Each row has a name. Each question is about the rows just above it.

C: [ 6.6  6.3 26.8  7.6  3.6 28.7]
P: [ -1.5 -28.4 -46.4  11.1  -1.7 -71.9]
B: [-0.1 36.0 26.8  7.6  3.6 28.7]
H: [  2.7  -8.9   6.5  20.6   6.3 -46.5]
L: [  2.7   9.5   1.8   3.7   6.5 -19.0]
K: [ -1.5 -28.4 -63.0 -46.5  -1.7 -71.9]
G: [ 20.6 -23.5 -72.0 -51.5   6.2 -59.2]
Which value is in both H and C? -> [6.3]
Which value is in both K and H? -> [-46.5]
Whose row is [ -1.5 -28.4 -46.4  11.1  -1.7 -71.9]? -> P
Shared by H and G: -> [20.6]

Y: [  7.1 -14.7  30.6 -25.8  20.8]
V: [ 40.4  18.5  -3.0 -89.6  42.6]
Q: [ 44.6   7.1 -43.0 -55.7  19.1]
E: [  7.1   7.1 -14.4  40.3  48.5]
J: [ 19.0 -14.7   7.0 -87.9 -25.7]
U: [ 19.1 -14.7  -8.9 -41.2   9.5]
Shared by U and J: -> [-14.7]
Which value is in both U and Y? -> [-14.7]
Which value is in both E and Q? -> [7.1]
Which value is in both Q and Y? -> [7.1]
Whose row is [  7.1   7.1 -14.4  40.3  48.5]? -> E
The one value in Q and E: -> [7.1]

W: [ 0.1 89.1  6.5 -0.4 30.1 30.2]
A: [ 0.1  6.5 30.1 -0.4 -0.8  0.1]
Z: [ 1.3 30.1 89.1 89.0  1.6  0.0]
Shared by Z and A: -> [30.1]
[ 0.1 89.1  6.5 -0.4 30.1 30.2] is in which row? -> W
Whose row is [ 0.1  6.5 30.1 -0.4 -0.8  0.1]? -> A
Whose row is [ 1.3 30.1 89.1 89.0  1.6  0.0]? -> Z
The one value in A and Z: -> [30.1]

M: [ -9.7 -31.3   1.2 -46.8  29.6   1.8  42.7 -50.5]
X: [  1.6   8.5  79.7  23.1 -26.0 -12.2   2.7  -1.3]
R: [ 2.0  2.4  1.8 -2.0 -2.2  0.8 -0.8 -0.3]
F: [  3.1 -18.4   2.6 -25.4   1.9  14.7  -1.4  -3.2]
S: [ 79.6 -32.5   2.6 -47.2  32.1  47.2  43.5 -50.8]
N: [  1.7 -28.5  10.8 -33.8  43.6  29.9  28.6 -27.7]
D: [ 0.6 10.8 -1.2  0.1 -2.4  0.0 -1.4  1.8]
T: [-52.1 -16.8 -28.9 -68.6 -31.7  79.7  89.6 -69.9]
Which value is in both R and D? -> [1.8]
The one value in T and X: -> [79.7]
Whose row is [  3.1 -18.4   2.6 -25.4   1.9  14.7  -1.4  -3.2]? -> F
Which value is in both N and D? -> [10.8]
The one value in D and F: -> [-1.4]
Which value is in both R and M? -> [1.8]

tes: [ 57.4 -55.2  14.8 -55.2 -78.6  63.0 -71.7  23.6]
gegi: [ 57.0 -55.2  -4.8  56.9 -78.6 -10.6 -71.7  23.6]
Gotor: [ 57.4 -55.2 -78.6  62.9 -78.6 -10.6  56.9 -55.2]
The row with [ 57.0 -55.2  -4.8  56.9 -78.6 -10.6 -71.7  23.6] is -> gegi
[ 57.4 -55.2  14.8 -55.2 -78.6  63.0 -71.7  23.6] is in which row? -> tes

seko: [ 24.6 -12.7  62.0 -85.2  74.8  12.5]
zif: [14.4 12.7 28.2 -9.1  8.2 20.8]
nado: [ 19.0 -13.6  62.1   8.2 -16.4  20.8]
sazaf: [ -5.3 -18.7   9.0 -34.2  16.1 -22.6]
Vef: [ 19.8  29.3  62.0  -3.3 -15.9  62.1]
vaka: [  3.8  -5.2  -6.7 -23.0 -15.9  30.3]
Simit: [-34.2 -16.7  62.0 -20.2  18.1  10.8]
Fuv: [ 40.5 -65.6  69.0 -34.6 -40.5  -5.3]
ras: [-5.3 20.7  1.7 -9.1 11.8 58.0]
Shared by Vef and Simit: -> [62.0]
The one value in sazaf and ras: -> [-5.3]
Shared by nado and Vef: -> [62.1]
The one value in ras and Fuv: -> [-5.3]
The one value in zif and ras: -> [-9.1]
Whose row is [-5.3 20.7  1.7 -9.1 11.8 58.0]? -> ras
The one value in Vef and seko: -> [62.0]

lutop: [ 63.6  49.1  22.8 -33.8  49.1 -60.2]
Sebov: [-25.9 -54.9 -45.3  -4.4   3.9  47.9]
Nezot: [ -4.4  52.2 -57.1 -83.2 -56.7   4.0]
Dok: [ 1.8 -4.4  1.7 -0.3  1.9 -1.4]
dobo: [-6.9 -4.3  3.8 -0.5  0.0  3.0]
mibag: [ 11.7 -19.9   4.0  -2.3  -4.5  -1.3]
miku: [  2.0 -15.3  -0.9   3.9  -1.7  -1.2]
The one value in Dok and Sebov: -> [-4.4]
Shared by Sebov and Nezot: -> [-4.4]
Shared by mibag and Nezot: -> [4.0]

kesos: [ 58.3 -58.0  58.2 -50.9  31.5  -5.1  -4.9  22.1 -32.0]
lusuz: [ 58.3 -57.4  -3.0 -45.0  -4.9 -21.0 -36.2  -3.0 -15.1]
temud: [ 41.5  -4.9  75.1 -22.3  58.4 -20.0 -15.6  44.4  58.3]
Where do [ 58.3 -58.0  58.2 -50.9  31.5  -5.1  -4.9  22.1 -32.0] appear? -> kesos
Which row holds [ 58.3 -57.4  -3.0 -45.0  -4.9 -21.0 -36.2  -3.0 -15.1]? -> lusuz

